Each row below holds a small network's activations on one record, seen along a few directions.
After each row come some of the record's fields: SEVE, RITOB, FOLIP, MIFO, ZUZ, SAR, MOGI, GIPU.
A field that a record lacks is written missing.
Other fields move the rows too, some of them a lot.
(in the rows, 500 means zero)
Random noise pushes rows far along 4 fixed directions. That doesn't count. These rows show it; they differ only by the noise:
[477 593 484 508 459 475 640 419 392 464 563 465 591 491 429 615 526 565
 476 553 701 575 489]
[511 542 464 484 496 482 507 486 441 500 491 448 526 504 437 506 489 545
 495 486 600 578 585]
[465 711 434 451 317 439 572 412 390 471 429 353 479 489 399 724 435 618
 552 506 575 635 789]
[471 623 441 536 345 482 546 379 421 485 472 380 494 489 445 703 408 573
 537 540 567 633 674]
[433 323 436 567 507 523 450 355 336 491 613 451 541 490 438 612 427 551
 469 678 621 604 435]
[510 437 444 636 447 551 414 398 501 533 497 427 484 501 517 556 363 486
 518 538 500 617 538]

[492 360 508 510 588 528 499 497 470 472 588 559 564 492 497 466 525 473
 479 557 557 489 358]  SEVE is missing, RITOB is muva, FOLIP is vupif, MIFO is missing, ZUZ is kob, SAR is missing, MOGI is nosel, GIPU is missing
[546 149 442 447 743 557 297 549 356 473 589 542 553 581 405 397 525 552
 454 525 573 506 484]  SEVE is medi, RITOB is kelir, FOLIP is missing, MIFO is missing, ZUZ is vuk, SAR is missing, MOGI is pokeb, GIPU is zup
[461 350 410 633 432 530 342 351 441 559 504 390 444 491 500 582 301 508
 520 621 473 642 565]  SEVE is missing, RITOB is muva, FOLIP is pibat, MIFO is missing, ZUZ is kob, SAR is missing, MOGI is pokeb, GIPU is zup
[411 466 454 432 421 432 443 447 397 504 505 450 387 461 483 568 450 529
 552 616 407 518 622]  SEVE is missing, RITOB is muva, FOLIP is melu, MIFO is missing, ZUZ is kob, SAR is param, MOGI is kuvo, GIPU is zup
[531 567 543 531 445 591 551 545 633 440 487 562 480 482 587 534 539 419
 533 409 361 428 485]  SEVE is missing, RITOB is suz, FOLIP is melu, MIFO is missing, ZUZ is rela, SAR is missing, MOGI is nosel, GIPU is missing
[391 183 397 362 471 437 266 358 274 460 568 457 313 462 430 752 450 595
 573 727 325 482 671]  SEVE is missing, RITOB is suz, FOLIP is pibat, MIFO is missing, ZUZ is kob, SAR is param, MOGI is kuvo, GIPU is missing
[521 476 438 467 376 554 475 384 404 385 523 454 438 504 482 877 457 565
 588 519 420 527 755]  SEVE is missing, RITOB is suz, FOLIP is melu, MIFO is missing, ZUZ is kob, SAR is missing, MOGI is pokeb, GIPU is missing
[524 712 511 518 385 372 696 351 526 491 538 496 456 503 521 665 593 565
 610 512 579 511 549]  SEVE is mub, RITOB is kelir, FOLIP is missing, MIFO is missing, ZUZ is kob, SAR is missing, MOGI is pokeb, GIPU is missing
[558 491 502 630 472 583 329 520 679 569 416 483 368 521 639 410 405 406
 543 423 257 497 545]  SEVE is medi, RITOB is kelir, FOLIP is missing, MIFO is missing, ZUZ is rela, SAR is missing, MOGI is pokeb, GIPU is zup
[378 457 519 448 499 516 495 542 402 502 525 490 539 433 473 467 459 480
 389 622 505 472 372]  SEVE is missing, RITOB is suz, FOLIP is pibat, MIFO is tedat, ZUZ is rela, SAR is param, MOGI is kuvo, GIPU is zup
[436 327 414 468 563 446 288 509 403 574 434 402 454 541 378 352 408 582
 510 571 503 622 597]  SEVE is mub, RITOB is kelir, FOLIP is missing, MIFO is dap, ZUZ is vuk, SAR is missing, MOGI is nosel, GIPU is missing
[432 562 533 409 476 406 662 452 407 451 601 562 499 442 500 592 628 522
 492 605 562 419 408]  SEVE is missing, RITOB is suz, FOLIP is vupif, MIFO is missing, ZUZ is kob, SAR is param, MOGI is kuvo, GIPU is missing
[527 519 520 500 480 530 646 453 422 419 585 520 637 498 473 678 518 537
 477 543 662 492 437]  SEVE is missing, RITOB is muva, FOLIP is vupif, MIFO is missing, ZUZ is vuk, SAR is missing, MOGI is pokeb, GIPU is missing
[492 742 544 348 512 336 600 603 542 563 431 510 434 458 488 330 631 496
 502 405 530 455 577]  SEVE is missing, RITOB is muva, FOLIP is vupif, MIFO is tedat, ZUZ is kob, SAR is kef, MOGI is kuvo, GIPU is missing
[600 580 462 491 518 381 406 533 590 626 380 434 396 538 508 297 460 518
 570 378 485 551 695]  SEVE is mub, RITOB is kelir, FOLIP is missing, MIFO is missing, ZUZ is kob, SAR is kef, MOGI is kuvo, GIPU is zup
[482 630 539 611 443 583 624 512 537 514 507 475 626 465 537 479 416 429
 421 494 613 554 378]  SEVE is missing, RITOB is muva, FOLIP is pibat, MIFO is missing, ZUZ is vuk, SAR is missing, MOGI is pokeb, GIPU is zup
[509 782 578 352 450 506 698 632 570 419 451 534 548 475 482 514 635 514
 492 351 513 413 570]  SEVE is missing, RITOB is muva, FOLIP is melu, MIFO is missing, ZUZ is rela, SAR is missing, MOGI is nosel, GIPU is missing
[522 395 482 425 521 560 439 488 396 405 560 522 493 514 456 692 545 548
 508 517 471 458 581]  SEVE is missing, RITOB is suz, FOLIP is melu, MIFO is missing, ZUZ is vuk, SAR is missing, MOGI is pokeb, GIPU is missing
[519 368 491 480 593 471 516 446 423 464 638 574 496 508 498 500 611 524
 508 574 576 463 412]  SEVE is missing, RITOB is muva, FOLIP is melu, MIFO is missing, ZUZ is kob, SAR is missing, MOGI is pokeb, GIPU is bedim
[547 403 519 567 578 561 478 565 557 519 509 543 593 513 525 343 458 434
 459 471 541 482 345]  SEVE is missing, RITOB is muva, FOLIP is pibat, MIFO is missing, ZUZ is vuk, SAR is param, MOGI is kuvo, GIPU is zup
[482 200 448 247 684 530 319 621 258 388 544 531 545 545 311 531 589 623
 458 540 524 440 598]  SEVE is missing, RITOB is suz, FOLIP is melu, MIFO is missing, ZUZ is vuk, SAR is missing, MOGI is nosel, GIPU is missing
[605 520 470 576 480 498 429 460 594 525 438 474 428 572 533 525 478 526
 588 397 434 537 643]  SEVE is mub, RITOB is kelir, FOLIP is missing, MIFO is missing, ZUZ is vuk, SAR is missing, MOGI is pokeb, GIPU is missing
[416 828 544 274 369 290 681 541 479 504 430 473 398 427 457 521 637 577
 544 498 477 424 643]  SEVE is missing, RITOB is muva, FOLIP is vupif, MIFO is missing, ZUZ is rela, SAR is param, MOGI is kuvo, GIPU is missing
[487 495 508 531 495 529 571 448 438 478 571 497 588 489 476 588 488 519
 455 556 629 519 415]  SEVE is missing, RITOB is muva, FOLIP is pibat, MIFO is missing, ZUZ is vuk, SAR is missing, MOGI is pokeb, GIPU is missing
[527 509 465 683 387 486 576 258 513 491 567 469 500 539 530 757 458 540
 612 580 570 601 491]  SEVE is mub, RITOB is kelir, FOLIP is missing, MIFO is missing, ZUZ is kob, SAR is missing, MOGI is nosel, GIPU is missing
[486 492 559 545 557 449 545 479 601 533 566 601 443 481 584 379 640 437
 506 535 451 416 274]  SEVE is missing, RITOB is muva, FOLIP is melu, MIFO is tedat, ZUZ is rela, SAR is missing, MOGI is nosel, GIPU is missing
[350 335 487 546 571 441 418 472 429 612 565 490 474 440 498 257 450 455
 411 700 530 535 254]  SEVE is missing, RITOB is muva, FOLIP is pibat, MIFO is dap, ZUZ is rela, SAR is param, MOGI is kuvo, GIPU is zup
[601 765 514 356 473 550 618 699 542 399 373 487 586 510 439 491 560 509
 497 237 549 512 767]  SEVE is missing, RITOB is suz, FOLIP is pibat, MIFO is missing, ZUZ is kob, SAR is missing, MOGI is nosel, GIPU is bedim
[407 631 549 317 532 529 676 642 308 414 539 499 696 442 373 525 569 531
 334 530 718 479 443]  SEVE is missing, RITOB is suz, FOLIP is pibat, MIFO is tedat, ZUZ is vuk, SAR is missing, MOGI is pokeb, GIPU is zup
[539 237 511 505 643 551 474 469 424 427 662 612 573 534 490 542 599 516
 484 589 566 420 307]  SEVE is missing, RITOB is muva, FOLIP is melu, MIFO is missing, ZUZ is vuk, SAR is missing, MOGI is nosel, GIPU is missing
[568 313 491 505 658 572 353 591 509 515 499 545 527 535 506 372 491 451
 441 437 481 477 464]  SEVE is missing, RITOB is suz, FOLIP is melu, MIFO is tedat, ZUZ is vuk, SAR is missing, MOGI is pokeb, GIPU is missing
[433 378 474 387 527 563 351 599 416 495 469 442 491 458 449 441 387 501
 443 537 432 513 598]  SEVE is missing, RITOB is muva, FOLIP is vupif, MIFO is missing, ZUZ is vuk, SAR is missing, MOGI is pokeb, GIPU is missing
[619 364 488 548 666 471 440 461 531 506 602 604 451 572 533 408 660 493
 552 455 529 463 435]  SEVE is medi, RITOB is kelir, FOLIP is missing, MIFO is missing, ZUZ is kob, SAR is missing, MOGI is pokeb, GIPU is zup
[401 532 483 380 419 554 490 527 357 429 466 420 534 458 410 693 431 557
 446 551 489 528 633]  SEVE is missing, RITOB is suz, FOLIP is vupif, MIFO is tedat, ZUZ is vuk, SAR is missing, MOGI is pokeb, GIPU is missing
[474 228 529 538 649 547 483 442 414 445 713 639 551 498 523 504 634 475
 444 669 546 398 167]  SEVE is missing, RITOB is suz, FOLIP is melu, MIFO is missing, ZUZ is rela, SAR is missing, MOGI is nosel, GIPU is zup
[514 679 524 584 417 440 820 320 396 444 635 519 651 533 474 779 582 583
 489 576 793 516 392]  SEVE is medi, RITOB is kelir, FOLIP is missing, MIFO is missing, ZUZ is vuk, SAR is kef, MOGI is kuvo, GIPU is zup
[526 429 487 569 575 464 412 502 538 599 459 469 503 539 502 327 448 507
 480 508 541 551 439]  SEVE is mub, RITOB is kelir, FOLIP is missing, MIFO is tedat, ZUZ is vuk, SAR is missing, MOGI is pokeb, GIPU is missing
[498 445 484 509 562 542 466 531 443 480 518 496 564 529 442 459 509 517
 461 506 576 551 474]  SEVE is missing, RITOB is muva, FOLIP is melu, MIFO is tedat, ZUZ is vuk, SAR is missing, MOGI is nosel, GIPU is zup

Which values does each new row have?
[446 557 524 304 493 492 589 550 368 403 538 514 544 461 417 653 586 572
 455 519 553 425 568]  SEVE is missing, RITOB is suz, FOLIP is vupif, MIFO is missing, ZUZ is vuk, SAR is missing, MOGI is pokeb, GIPU is missing
[577 805 581 349 430 505 617 715 654 467 328 514 518 478 535 461 533 460
 500 248 401 382 670]  SEVE is missing, RITOB is suz, FOLIP is vupif, MIFO is missing, ZUZ is vuk, SAR is param, MOGI is kuvo, GIPU is missing
[575 492 499 700 455 535 490 398 659 520 503 545 429 522 631 547 498 408
 576 455 389 514 441]  SEVE is missing, RITOB is suz, FOLIP is melu, MIFO is tedat, ZUZ is kob, SAR is missing, MOGI is nosel, GIPU is missing
[478 380 475 579 530 424 508 333 422 504 627 529 479 543 480 562 590 576
 552 663 580 518 357]  SEVE is mub, RITOB is kelir, FOLIP is missing, MIFO is missing, ZUZ is rela, SAR is missing, MOGI is nosel, GIPU is zup
[498 496 468 495 486 408 534 385 431 520 552 466 474 511 468 564 518 586
 545 578 598 541 540]  SEVE is mub, RITOB is kelir, FOLIP is missing, MIFO is missing, ZUZ is kob, SAR is missing, MOGI is pokeb, GIPU is missing
[300 439 438 316 464 424 474 435 204 439 561 416 471 465 310 661 537 668
 469 720 570 559 595]  SEVE is missing, RITOB is muva, FOLIP is melu, MIFO is tedat, ZUZ is rela, SAR is missing, MOGI is nosel, GIPU is missing
[540 533 502 564 534 503 559 470 534 484 548 547 503 537 523 476 592 484
 538 463 540 515 462]  SEVE is medi, RITOB is kelir, FOLIP is missing, MIFO is missing, ZUZ is kob, SAR is missing, MOGI is nosel, GIPU is zup
[547 638 542 492 505 409 621 522 554 513 478 547 520 525 504 452 612 506
 518 442 561 453 441]  SEVE is missing, RITOB is muva, FOLIP is melu, MIFO is tedat, ZUZ is vuk, SAR is param, MOGI is kuvo, GIPU is missing
[544 444 491 604 554 439 615 330 476 473 654 576 523 559 504 585 653 553
 564 565 652 515 361]  SEVE is mub, RITOB is kelir, FOLIP is missing, MIFO is missing, ZUZ is kob, SAR is missing, MOGI is nosel, GIPU is missing
[444 860 536 361 371 388 852 461 351 423 500 441 654 485 355 757 611 658
 456 505 798 523 576]  SEVE is missing, RITOB is muva, FOLIP is pibat, MIFO is tedat, ZUZ is vuk, SAR is missing, MOGI is pokeb, GIPU is missing
[499 713 453 575 310 402 517 385 598 543 371 409 344 534 519 616 463 542
 665 438 378 603 746]  SEVE is mub, RITOB is kelir, FOLIP is missing, MIFO is dap, ZUZ is kob, SAR is missing, MOGI is nosel, GIPU is missing
[525 600 570 495 486 543 716 542 510 414 547 579 663 485 522 580 557 469
 450 471 612 419 352]  SEVE is missing, RITOB is suz, FOLIP is vupif, MIFO is missing, ZUZ is vuk, SAR is param, MOGI is kuvo, GIPU is missing
[488 469 496 530 451 549 542 425 425 446 552 484 567 509 476 697 459 540
 485 571 561 511 473]  SEVE is missing, RITOB is muva, FOLIP is melu, MIFO is missing, ZUZ is vuk, SAR is missing, MOGI is pokeb, GIPU is missing
[519 571 511 364 584 343 687 448 388 446 601 564 549 546 390 560 740 648
 523 508 726 447 476]  SEVE is mub, RITOB is kelir, FOLIP is missing, MIFO is missing, ZUZ is kob, SAR is missing, MOGI is pokeb, GIPU is missing
[446 278 479 357 600 566 421 528 353 419 596 538 521 475 430 579 525 531
 444 562 495 437 510]  SEVE is missing, RITOB is suz, FOLIP is melu, MIFO is missing, ZUZ is kob, SAR is missing, MOGI is pokeb, GIPU is missing
[516 514 464 627 418 461 520 343 486 552 529 445 483 498 529 603 414 509
 530 571 567 576 501]  SEVE is missing, RITOB is muva, FOLIP is pibat, MIFO is missing, ZUZ is kob, SAR is kef, MOGI is kuvo, GIPU is zup
[475 549 509 425 460 542 442 560 513 461 435 485 442 490 490 571 519 508
 501 458 362 465 603]  SEVE is missing, RITOB is suz, FOLIP is melu, MIFO is tedat, ZUZ is rela, SAR is missing, MOGI is nosel, GIPU is missing
[440 496 571 386 597 527 537 645 526 477 549 582 532 436 505 309 614 439
 435 498 485 407 342]  SEVE is missing, RITOB is muva, FOLIP is vupif, MIFO is missing, ZUZ is rela, SAR is missing, MOGI is nosel, GIPU is missing
[476 606 581 453 595 496 626 606 556 516 529 567 584 463 504 306 621 460
 398 449 610 438 301]  SEVE is missing, RITOB is muva, FOLIP is pibat, MIFO is tedat, ZUZ is rela, SAR is missing, MOGI is pokeb, GIPU is missing
